Each row below holds a small network's activations on one input, seen along a few directions.
In each table, some parts of the input vary, and every possible input appears once, in random order.
A made-up example of a description, with smaller parts first: line(6) and (point or line(9) or (values(2) and ring(5))).
Shared parts are said once, and a part with two or three values counts as separate values.
(in the rows, 128 means zero)

Other details of the inputs vary at random and push rows far along two fixed directions, the same in every table; ignore that.

A family of inputs:
row 1: [128 154  71 123  96 127 147 134  80 162  79 149 151  90]
row 2: [ 84 127 117 128 129  82 143 116  67 155 107 128 165 105]
row 3: [143  94 165 160 157 126 157 113 117  99  94  95 198 153]
row 4: [106 124 147 137 135 101 125 128 130 127 153 131 128 137]
row 5: [ 97 142 101 115 112  61 157 134  94 166 119 126 163 123]
row 6: [108 146 158 116  93 188  69 151 126 121 179 116  88 137]
row 7: [ 72 138 121 126  93 125 110 138 123 140 133 125 136 127]
row 8: [ 87 134 160 123 145 144  87 115 178 128 175 110  78 150]
row 9: [131 140 113 127 118 152 112 118  90 135 120 153  96 102]
row 10: [111 121  71 133  87  91 147 108 124 134  86 151 154 108]
row 11: [138 129 131 101 144 157  94 114 186 115 159 132  45 114]
row 12: [110 153 133 103 170 124 120 146 153 171 171 123  74 136]
row 13: [144 133 125  99  98 146  93 141 175 104 172 151  46 127]
row 14: [127 145 107 117 162  64 173 156  87 183 133 143 141 114]
row 15: [242  97 176 163 155 191 138 124 157  59  71 116 203 169]
row 16: [103 118 100 123 128 118 115  76 143 130 108 133 101 113]
row 17: [ 96 150 149 126  91 197  70 158 142 123 175 119  96 129]
row 18: [ 77 129 164 122 134 165  73 109 156 120 160 106  85 145]
row 19: [185  91 190 157 112 143 132 149 151  54 107 111 222 196]
row 20: [129 138  88 130 145 129 159 100  64 162  79 127 129  87]
row 21: [132 136 116 109  96 155  95 147 192 107 168 153  54 118]
row 22: [248 101 189 154 150 125 169 194 178  71 125 123 217 214]
row 23: [116 154 140 120 121 143 103 184 184 140 195 141  70 158]
row 24: [127 107  87 138 119  75 158  90  94 127  81 155 161 103]
row 25: [134 119 134 116 146 155 109 112 174 109 166 131  34 115]
row 26: [186 108 168 156 143 147 149 146  91  96  99 112 226 136]
row 27: [233 106 163 154 107 179 132 148 143  58  89 136 189 175]
row 28: [ 98 122 142 140 156 108 143 111 132 137 141 106 124 137]
row 29: [223  93 136 140 149 105 174 135 139  80  91 146 186 126]
row 30: [117 137 158 126 170 146 117 148 166 142 196 120  50 155]
row 31: [ 95 131  55 110  87  62 152  95  83 161  87 153 136  94]
row 32: [ 89 146  98 121 152 116 159 112  40 187 102  98 154  74]
row 33: [ 88 117  63 128 135  73 168  68  84 161  80 134 126  84]
row 34: [ 82 141 146 132  97 142  88 148 183 121 184 129  87 154]
row 35: [ 93 155  96 106 150 117 144 114  52 194  94 100 165  73]
Description of these inputs: line(5) and (values(3) or line(4)).
The inputs of row 28 and row 34 match in every part but the line(5) part. If row 3 is changed in the same way as row 28 into row 34, which row does it become?
> row 7
Which other rows agree with row 24 in the line(5) part? List them by row number.
> row 2, row 4, row 9, row 14, row 26, row 29
Start at row 12 and move only the line(4) part, one step at a time. The first step leads to row 8. Which rows follow, in order?
> row 18, row 35
Start at row 16 and move only the line(5) part, one step at a time. The first step leads to row 33. Which rows follow, in order?
> row 24, row 31, row 10

A family of inputs:
row 36: [ 73 135 151 110 156 119 125 134 153 161 181  82  94 130]
row 37: [198 122 217 172 148 214  89 163 177  61 155 109 174 209]
row 38: [125 126 101 126 140 100 162  81  54 161  94 140 115  87]
row 39: [137 122 168 174 107 197  79 119 183  76 128 117 151 181]
row 40: [ 79 151 121 122 173 102 127 111  70 180 143 115 126 105]
row 41: [ 83 148 123 140 131 149 123 165 116 140 196 149  69  75]
row 42: [107 135 112 124 139  48 177 159  85 173  99 130 174 134]
row 43: [164 123 185 160 118 211  70 132 147  88 141 117 136 162]
row 44: [169 148 105 137 144 109 194 137  64 157  78 138 192 131]
row 45: [154 125 168 116 130 120 142 161 117 102 143  98 190 141]
row 46: [ 96 141 139 144  99 196  71 121 181  97 136 130  60 154]
row 47: [101 149 162 137 133 176  89 166 181 134 171 121  59 177]
row 48: [127 109 152 161 101 120 109 115 136  86 115 128 189 160]
row 49: [ 75 122 107 141 107 163 109 145 135 126 174 159  73  77]
row 50: [196 129 158 135 149 137 144 170 204 115 122 125 170 171]
row 51: [112 136  88 101  87 106 104 120  95 145 154 151  56  88]
row 52: [ 81 124 107 148 142  95 135  76  98 148  95 117 164 111]
row 53: [169 128 144 138 148 108 196 169 129 144  88  79 251 153]
row 54: [135 145 122 131 102 170 113 114 101 138 126 146  81 121]
row 55: [116 139 106 126 104 170 115 116 121 140 122 151  92 138]
row 56: [116 127 140 118 105 133  95 131  98 119 132 140  89 114]
row 57: [211 102 121 171 108 155 150 126 184  62  79 125 183 170]
row 58: [137 108 137 149 105 111 134 123 134  82  86 134 168 150]
row 59: [107 123 145 137 147 139  98  93  92 140 136 116 115 107]
row 60: [115 108 116 139 159 108 144  96  85 147  88 118 193 120]
row 61: [135 150  63 113 115  90 163 109 130 158  56 140 176  86]
row 62: [168 104 123 132 139 136 127 103 129 107 129 127  92 113]
row 63: [ 87 152 117 114 154 120 132 104  89 166 161 141  52 113]
row 64: [123 125  91 113 143  81 149  83 149 137  88 135 137  88]
row 65: [129 114  61 136 135  67 180  81 109 140  73 128 150  96]
row 66: [101 138 108 100  90 102  94 112 172 116 141 156  87 107]
row 67: [ 86 139 147 105 117  96 131 162 136 153 171  99 134 138]
row 68: [118 131 115 119 114  88 130 158 150 143 173 139  89 151]
row 69: [114 145 119 113 137  85 148 151  69 150 115 136 144 117]
row 70: [204 119 103 154 148  89 209 165 132 141  75 117 222 161]
row 71: [103 152  85  73 101  78 112 117  90 174 131 158  85  54]
row 72: [109 124 136 149 180  76 166 125 102 173 117 106 192 143]
row 73: [116 107 156 133 130 187  85  95 167  94 168 145  42 160]
row 74: [170  98 100 125 105 104 146 134 127 101 106 146 161 138]
row 75: [ 44 158 114 116 123  68 117 143  89 201 166 131 119 126]
row 76: [140 148 178 119 130 200  95 162 164 103 175  90 117 154]
row 77: [150 108 132 154  92 109 147 107 129  83  99 151 162 158]
row 78: [100 140 152 103 161 138 122 127 122 139 169  87 106 111]
row 79: [177 105 129 106 117 109 130 137 160  96 105 152 172 131]
row 80: [ 58 129 113  89 133 139 107 101 121 156 151  98  86  91]
row 81: [168  84 173 154 141 145 149 104 176  56  98  80 207 154]
row 82: [ 46 144 107  97  78 107 103 110 122 141 151 112 100  95]
row 83: [147 134 138 135 121 174 109 134 112 121 101 126 114 124]
row 84: [162 133 138 107 179 112 141 127 147 129 133 128 127 113]
row 85: [141 127 109 137 110 125 170 121 122 121  62  89 229 119]
row 86: [144 105 181 182 138 163 135 190 196  85 191 135 125 151]
row 87: [ 94 152  71 100 158  86 147 112  84 184 148 130  64  83]
row 88: [138 144 163  94 124 143  74 156 181 102 197 150  63 138]
row 89: [ 88 130 145 100 131 156  93 102 118 137 165  93  69  86]
row 90: [108 137 108 122 119 166 110 133 121 141 102 133 109 129]
row 91: [121 144  71 144 103 105 176  96  86 155  58 144 167 116]
row 92: [117 147 162 143 119 179 100 151 181 130 185 139  53 189]
row 93: [150 153 103 121 130 148 129 151 129 140 146 132  94 131]
row 94: [ 95 127 112 112  90 129 106 115 109 131 147 165  78 134]
row 95: [119 114 114 101 107  97 151 134  93 133 101 108 201 109]
row 96: [119 128 123  99 101  99 138 129  70 142 117 106 164  82]
row 97: [ 93 114 144 173  94 183  91 136 193  71 186 152  67 109]
row 98: [ 90 156 137 141 138 132 114 151 129 177 151 115 136 156]
row 99: [186  77 168 156 166 155 145 120 151  67  79 118 184 168]
row 100: [241  97 173 163 113 215 102 145 192  41 132 125 126 178]
row 101: [164  92 129 165 158  98 183  97 121  92  38 114 216 138]
row 102: [158 143 147 108 111 196  66 133 184 108 156 142  60 118]
row 103: [136 121 132 136 115  95 130 121  57 138 100 130 196 110]
row 104: [157 107 164 158 167 113 168 127 148 120 133 126 142 180]
row 105: [155  95 170 170 128 169 117  85 185  55 130 134 106 179]
row 106: [120 137  79 113 102 163 105 127 144 141 135 142  73 123]
row 107: [150 136 122 117 116 143 151 132  86 144  87  91 190  93]
row 108: [103 121 184 141 165 156  95 142 189 116 182 114  52 178]
row 109: [152 122 130 104 149 126 115 102 141 127 126 135  95  86]
row 110: [155  98  78 125 149  95 172 101 110 134  83 131 155 111]
row 111: [113 126 106 121 154 101 149  98  59 160  82 123 121  78]
row 112: [121 123  68 125  87  68 150 109 114 127 101 146 136 108]
row 113: [138 106 123 139 121  93 145 127  80 127  83 133 234 137]
row 114: [108 112 162 122 101 176  62 140 165  82 162 145  66 163]
row 115: [188 131 170 151 153 174 134 165 139  92 108 117 165 172]
row 116: [ 82 146 111  96 103 174 100 131 131 152 140 103 108 109]
row 117: [225  93 174 165 201 114 198 141 111  79  60 106 246 165]
row 118: [ 51 161  79 112 112 141  95 114  80 198 123 133 112  99]
row 119: [ 98 130 104  86 143 131  96  99 162 146 146 144  58  93]
row 120: [225 101 156 145 134 117 155 164 144  64 130 133 184 174]
row 121: [150 123 202 148 132 160  81 155 146  79 181 126 145 184]
row 122: [113 154  66  85 118 122 127 123 127 178  98 149 118  82]
row 123: [ 92 146 125  97 163  99 116 129 177 172 173 130  57 116]
row 124: [128 144 119 118 123  89 157 135  70 146 132 153 134 129]
row 125: [138 174  82  91 147 100 156 144 102 186 104 139 143  84]
row 126: [ 87 146 104 118 116  60 164 139  87 184 141 152 117 135]
row 127: [129 111 165 163 107 199  86 151 157  77 195 150  62  94]
row 128: [ 93 144 101 107  88 104 117 106  59 161 139 161  70  91]
row 129: [ 81 142  82 112 154  74 149 122 125 193 159 125  60 111]
row 130: [170 121 150 117 137  78 151 166 174 122 133 139 172 154]
The inputs of row 92 and row 54 match in every part but one. If row 53 is changed in the same way as row 92 into row 54, which row does it become?
> row 107
The inputs of row 100 and row 70 match in every part but one. If row 109 is changed in the same way as row 100 into row 70, which row does it become?
> row 123
What do these inputs look like to the network?
> line(5) and (point or (values(3) and line(6)))
Change only the values(3) part in row 73. List by row number the other rows that result.
> row 55, row 94
Change only the line(6) part in row 65. List by row number the other rows that result.
> row 52, row 64, row 81, row 101, row 105

A family of inputs:
row 131: [138 112 135 123 137 130 112 111 161 106 136 135 103 123]
row 132: [139 121 123 127 103 136 120 132 153 104 136 141 102 144]
row 133: [116 120 159 136 141 147 107 119 124 116 139 123 113 146]
row 134: [128 120 153 132 149 130 119 122 142 118 143 133 100 151]
row 135: [181 118 126 122 139 119 147 138 140 114 104 135 166 121]
row 136: [140 131 142 118 120 158 100 132 141 111 135 129 119 115]
row 137: [207  98 121 159 162  77 207 113  95 115  51 126 246 139]
row 138: [141 133 135 136 139 151 128 149 157 124 147 133 106 133]
row 139: [112 136 132 127 113 146 106 129 169 126 130 116 128 157]
row 140: [125 116 144 127 128 147 101 106 144 102 131 126 115 117]
row 141: [ 89 138 108 125 127 123 117  97  89 157 131 130 102 104]
row 142: [ 83 136  90 112 118 119 129  95  85 158 114 127  92  88]
row 143: [156 119 140 139 132 102 151 146 127 117 109 139 170 158]
row 144: [203 112 115 135 138 112 183 139 116 113  73 127 194 132]
row 145: [ 67 141 111 109 137  99 129 111  89 169 143 109 109  93]
row 146: [150 130  79 134 126  53 194 124  70 162  69 143 211 112]
row 147: [125 117 152 126 148 122 126 125 155 116 159 115 108 140]
row 148: [108 140  86 127 109  86 154 118  63 166  95 137 171 102]
row 149: [143 135 150 123 142 140 118 149 139 127 147 135 105 149]
row 150: [115 127 153 135 114 142 103 141 128 116 143 133 123 154]
row 151: [153 116 125 152 128 113 160 146 144 114 110 137 172 142]
row 152: [124 124 138 125 101 142  97 127 147 102 135 136 125 125]
row 153: [113 128 138 128 141 151 111 107 165 127 126 107 118 149]
row 154: [ 38 164  47  91  87  87 131 107  54 202 117 143  81  62]
row 155: [112 125 154 130 111 133 109 144 140 114 158 114 131 143]
row 156: [112 126 139 147 110 152 113 140 145 113 143 131 125 137]
row 157: [113 119 145 149 138 157 117 119 142 112 139 121 115 130]
row 158: [140 119 143 128 125 104 142 147 148 117 143 123 151 148]
row 159: [128 133 157 122 132 149 113 148 134 122 159 107 125 133]
row 160: [ 80 140  96 125 142 109 135 113 120 164 139 136  81  98]
row 161: [182 118 141 142 152 112 175 148  84 125  72 119 228 140]
row 162: [136 121 129 120 110 126 108 132 164 105 140 145 113 131]
row 163: [140 113 129 130 130 140 124 111 150 105 131 130  91 136]
row 164: [154 136 137 130 130 146 116 136 141 123 148 138 104 141]
row 165: [141 136 143 134 122 164 105 132 124 120 144 128 117 136]
row 166: [ 60 169  53  87 107 103 135 112  50 208 115 134  80  54]
row 167: [141 131 149 117 140 133 125 151 152 126 164 118 113 138]
row 168: [129 134 142 141 130 168 116 145 139 121 143 124 119 127]
row 169: [128 143 134 119 133 162 110 133 163 135 130 109 122 147]
What do these inputs look like to the network?
> values(3) and (point or (values(2) and line(6)))
The inputs of row 147 and row 167 match in every part but the values(3) part. If row 142 is changed in the same way as row 147 into row 167, which row does it become?
> row 166
Which other rows agree with row 155 in the values(3) part? List them by row number.
> row 132, row 139, row 143, row 146, row 148, row 150, row 151, row 152, row 154, row 156, row 158, row 162
Change only the values(3) part in row 134. List by row number the other rows that result.
> row 143, row 149
